A small network was shown many inputs. Here are its activations along a few directions, one row for each input.
In each table, some parts of the input vary, and every possible input appears once, in random order.
A made-up example of a description, with smaller parts first: one of 4 places along a line, together with either a single point or one of 9 places around a ring or (one of 3 separate values, together with one of 5 places around a ring).
Shared parts are said once, and a part with two or three values counts as separate values.

Table:
r1: [-23 -26   3  -8  30  17   4  30 -12  15   5  29   0  13 -11  15]
r2: [  2  -6  -3 -21 -18   0  -3   7   5  15   7  21   4  18 -25  15]
r3: [-13 -15  25  15 -26  -3  34 -17 -23 -18 -24 -37 -26 -49   9   3]
r4: [ 20  17 -15  18  -6  -7 -29 -13   1   2 -15  -4  10  20  10 -11]
r5: [ -1   9  24 -37  -2 -21  18  10   7 -32  -9 -38  -8 -53  33 -30]
r6: [ 23  15 -17  44  25  -7 -32 -26  10  -9  -3 -18   9  19   0 -30]
r7: [ 10  16 -21  -2 -18   2  -3  -9  20  11   4  13   2  16   4  19]
r8: [-12   0 -18 -16 -22  30  -2   7  10   7   3  16  -4   7  -1  18]
r9: [  1 -10  -4   6  30 -12  -2  -5  -8  22  16  30  16  20  -2   6]
r10: [ 21  49  -4  17 -10  -9 -27 -31  19  12   4   9   2  19  -2   6]
r11: [ 11 -17 -35  29  15   0  -6  -3   9 -10  -1 -11   5  18   8 -22]
r12: [-16 -31 -28  16  15  27   1  34   5 -18 -12  -9 -13  11  -1 -14]
r13: [ -6 -10   2 -19 -20  19  -2  16   3  10   7  29   9   6 -20  14]
r14: [ 15  35  -7   6 -16  -4 -22 -16  10  11   6   7   4  25   7  15]
r15: [ 25  40  16  14  -7 -19 -28 -23  12  14   8  23  15  19 -20   2]
r16: [-26 -17  45  10  15 -13  44 -14 -46   2   2 -16  -6 -45  -6  23]
r17: [ 20  26  13   4 -14 -14 -22  -8   4  13   9  21  17  25 -12  11]
r18: [ -8   8  43 -43  39 -30  28  14 -18 -14  19 -14   9 -52  17 -11]
r19: [-11 -32 -32  14  10  27  -5  14  -3 -16  -1  -6  -4   8   2 -22]
r20: [-13 -17 -21  -2  -8  26  -2  31   6  -5 -26   5 -11   7  -1  -1]
r21: [ 18   2 -22  36  18  -4 -26 -10   0 -10  -1 -19   9  25  10 -23]
r22: [-20 -26  -1 -10  24  16  -2  10 -19  17  16  32   9  10  -8   5]
r23: [  0 -13 -31  -5 -11   5  -9   3   1   2 -17  -1  -5  15  -3  -8]
r24: [  6  10  11  13  31 -17 -21 -13 -16  21  16  23  19  29   1   2]
r25: [ 15   7  -1  -4 -15  -9  -3   0  13  14   8  27  15  16 -14  15]
r26: [-12 -23  -5 -11  27  -4  -3   2 -17  22  15  23   5  22 -13   6]
r27: [ 11  23  14  23  39 -21 -25 -29  -7  23  15  25  18  23  -9  -7]
r28: [-10 -10   7 -17 -14  21   3  36  10   9  -3  26  -1   9 -22  22]
r29: [ 25  30 -10  27   2 -10 -35 -29  11   3 -16  -3   9  15   0 -19]
r30: [-17 -33  17  33  -4  -5  31 -14 -23 -32 -10 -53 -28 -48   8  -6]
r31: [  4  28  30 -51 -10 -11  30   6  15 -24   7 -27 -11 -47  28  -1]
r32: [-13   5  33   2 -34   7  46 -21 -12  -7  -8 -28 -26 -40   5  30]
r33: [ -9  -7  18 -19  20 -22  18  12   8 -46   4 -56  -7 -50  32 -40]
r34: [ -9 -17 -26  -3 -13  25  -8  12  -1  -3 -16   8  -1   4   2  -9]
r35: [-16   0 -13 -14 -17  31   4  26  18   6  -8  13 -13  10  -4  27]
r36: [  9  20  50 -53  -7 -22  28  19   6 -13  15 -16   1 -52   9  -9]
r37: [ -3 -28 -38  13  12   8  -6   6  -1 -10  -2 -16  -7  20  -2 -21]
r38: [ -9  -3  53   0 -32  -4  46  -9 -20   3  -3 -18 -12 -43 -14  22]
r39: [ -3   4 -23 -18 -20  10  -3  -2  12  11   2   7  -8  18  -6  19]
r40: [ 13  -1 -29  11  -8  -2  -9  -5  10   2 -16   4   7  13   8  -9]
The inputs of r3 and r38 match in every part but one. If r40 is changed in the same way as r3 into r38, which row does it become? -> r25
What is each input in this table made of? -> one of 5 places along a line, together with either one of 2 separate values or one of 6 places along a line
List by row number the other rows that have the place on the line of 5 in common with r27. -> r1, r9, r16, r18, r22, r24, r26
Change only the place on the line of 5 in r5. List by row number the other rows that result. -> r18, r31, r33, r36
Change only the choice among 2 separate values in r33. List by row number the other rows that result. -> r30

Table:
r41: [-20  -5  13 -25 -15  16  21  11  -9  12   3  16  -9 -12  -6  32]
r42: [  6  17   8  -3  26 -15 -15 -10  -1  18  17  23  15  16   0   3]
r43: [-11  -4  17 -22 -11   0  25   6  -5   7  11   8  -3 -16  -4  25]
r44: [  7   8 -17  -4  28  -6 -22   4  11  -2   9   7  11  17  11 -17]
r45: [  4  -4 -22  28  -1   3 -14 -15  -3   2  -4  -4  -1  22  -2  -1]
r46: [-17 -29  -5   2  -1  10  24   7 -10  -7  -2 -12 -13 -14   3   6]
r47: [  0  -7 -14  21  36  -6 -16  -8  -7   1   6   3   8  17   6 -14]
r48: [ 10  21  33  -5   6 -23   4 -11  -7   3   7  -2  11 -15   4   0]
r49: [ 13  10 -26   0   5   3 -19  -1  15   1   3   5   7  22   4 -10]
r50: [  5  -5 -24  26  13   3 -14 -14  -3   4   0   1   4  22  -1  -7]
r51: [ 11  10 -12  -6 -11  -7  -8  -6  12  -8  -7  -9   0  -1  10 -12]
r52: [ 11  21   2   3 -11  -6 -13 -16   3  18   8  17   6  21  -8  16]
r53: [-14 -38 -21  12   4  27  -8  25  -7   9  -8  25   2  26 -23   4]
r54: [ 11  10 -24   2  -9   3 -20  -2  16  -1  -2   0   2  21   4  -4]
r55: [  5  -3  10  19  16 -14   3  -9 -13 -12  -5 -22   1 -14  10 -18]
r56: [  3   5  15 -13   2  -9   5   6   5 -21   1 -22  -1 -26  10 -22]
r57: [ 12  20   0   1   3  -6 -12 -15   3  20  12  22  11  22  -8  10]
r58: [ -6  -4   5 -20   1   0  13  17   5 -15  -3 -16  -8 -19   8  -9]
r59: [ -7 -13   1 -11  -7  17  -6  24  -2  25   5  45   9  24 -29  21]
r60: [  3  14  39 -12   1 -18  11  -7  -8  -2  10  -6   5 -27  -2   0]
r61: [ 11  12   8  -6   8 -15  -2   3   5 -16  -3 -18   5 -15  16 -22]
r62: [-11 -14  -7 -23  -9   9  19  19   8 -11   1  -9  -9 -14   9   2]
r63: [ 15  22  -6  11 -20   2 -12  -5  20 -10 -13 -12  -4   0   5  -7]
r64: [ 11  20  13  -5 -13 -16  -1 -20   0  12   3   7   6  -2  -3   9]
r65: [ -8 -23 -24 -12  -4  26 -13  36  10   7  -6  29   5  26 -17   1]
r66: [-26 -31  -9   0  -6  26  21  12 -13  -2 -10  -4 -18 -10   2  14]
r67: [-20 -15 -12 -26 -14  25  16  24   4  -5  -7   0 -14 -10   7  10]
r68: [  4  -5 -11  20  -3  -7  -2 -18  -6  -4  -9 -14  -3  -1   4  -9]
r69: [ -3 -10  17  12  11  -8  10  -6 -13 -17  -1 -25  -5 -25   5 -18]
r70: [ 14  31  20  12 -22  -7  -5 -19   8   8  -3   5   1   1  -8  15]
r71: [ -7   5  30 -19   0  -9  19   3  -8   4   7   0  -2 -21  -5  14]
r72: [  7   6  -5  38 -12   3  -7 -18   1  -7 -15 -17  -7   1  -2  -4]
r73: [-12 -20   8   5  10   1  18   5 -13 -11  -5 -20 -12 -19   2  -5]
What is each input in this table made of? -> one of 3 separate values, together with either a single point or one of 10 places along a line
The inputs of r42 and r47 match in every part but the choice among 3 separate values. If r64 is changed in the same way as r42 into r47, which row does it become? -> r68
Change only the choice among 3 separate values in r73. List by row number the other rows that result. -> r58, r71
Change only the choice among 3 separate values in r53. List by row number the other rows that result. -> r59, r65
Change only the place on the line of 10 in r56. List by row number the other rows that result. -> r44, r49, r51, r54, r58, r61, r62, r63, r67

Table:
r74: [ -2 -13 -32   4   1  19 -19  13   8  12  -1  25   5  36 -11   3]
r75: [  9  -1 -26  21   8   6 -27  -5   5  14   0  21  10  39 -10  -2]
r76: [-29 -26  26 -32  -9  13  43  28 -13  -9   0  -8 -16 -41   0  15]
r77: [ 25  35  31   8   4 -41   1 -33   0 -16   3 -35   5 -30  18 -22]
r78: [ 22  24 -22  24  12  -8 -37 -21  11  15   5  17  15  41  -2  -6]
r79: [ 33  38 -12  31  10 -17 -46 -28  14  13   3  15  21  40  -4 -13]
r80: [-22 -19  21 -22 -14  10  38  17  -9 -14  -5 -19 -18 -41   4  11]
r81: [ 10  21  25   1   6 -27  11 -23  -4 -16   3 -33  -2 -33  20 -14]
r82: [-15 -14  18 -18  -4   2  30  15  -7 -20  -5 -25 -14 -40  11  -4]
r83: [-16 -25 -23 -12  -5  29  -4  26   0  22   2  40   2  32 -20  22]
r84: [ -9 -18 -29  -1 -10  27  -9  16   4  18  -2  31   1  33 -16  18]
r85: [ -5  -3  24  -2   2 -11  21  -4 -11 -18  -3 -30  -9 -37  11  -9]
What is each input in this table made of? -> one of 2 separate values, together with one of 6 places along a line
Change only the choice among 2 separate values in r81. List by row number the other rows that result. -> r78
Change only the place on the line of 6 in r84. List by row number the other rows that result. -> r74, r75, r78, r79, r83
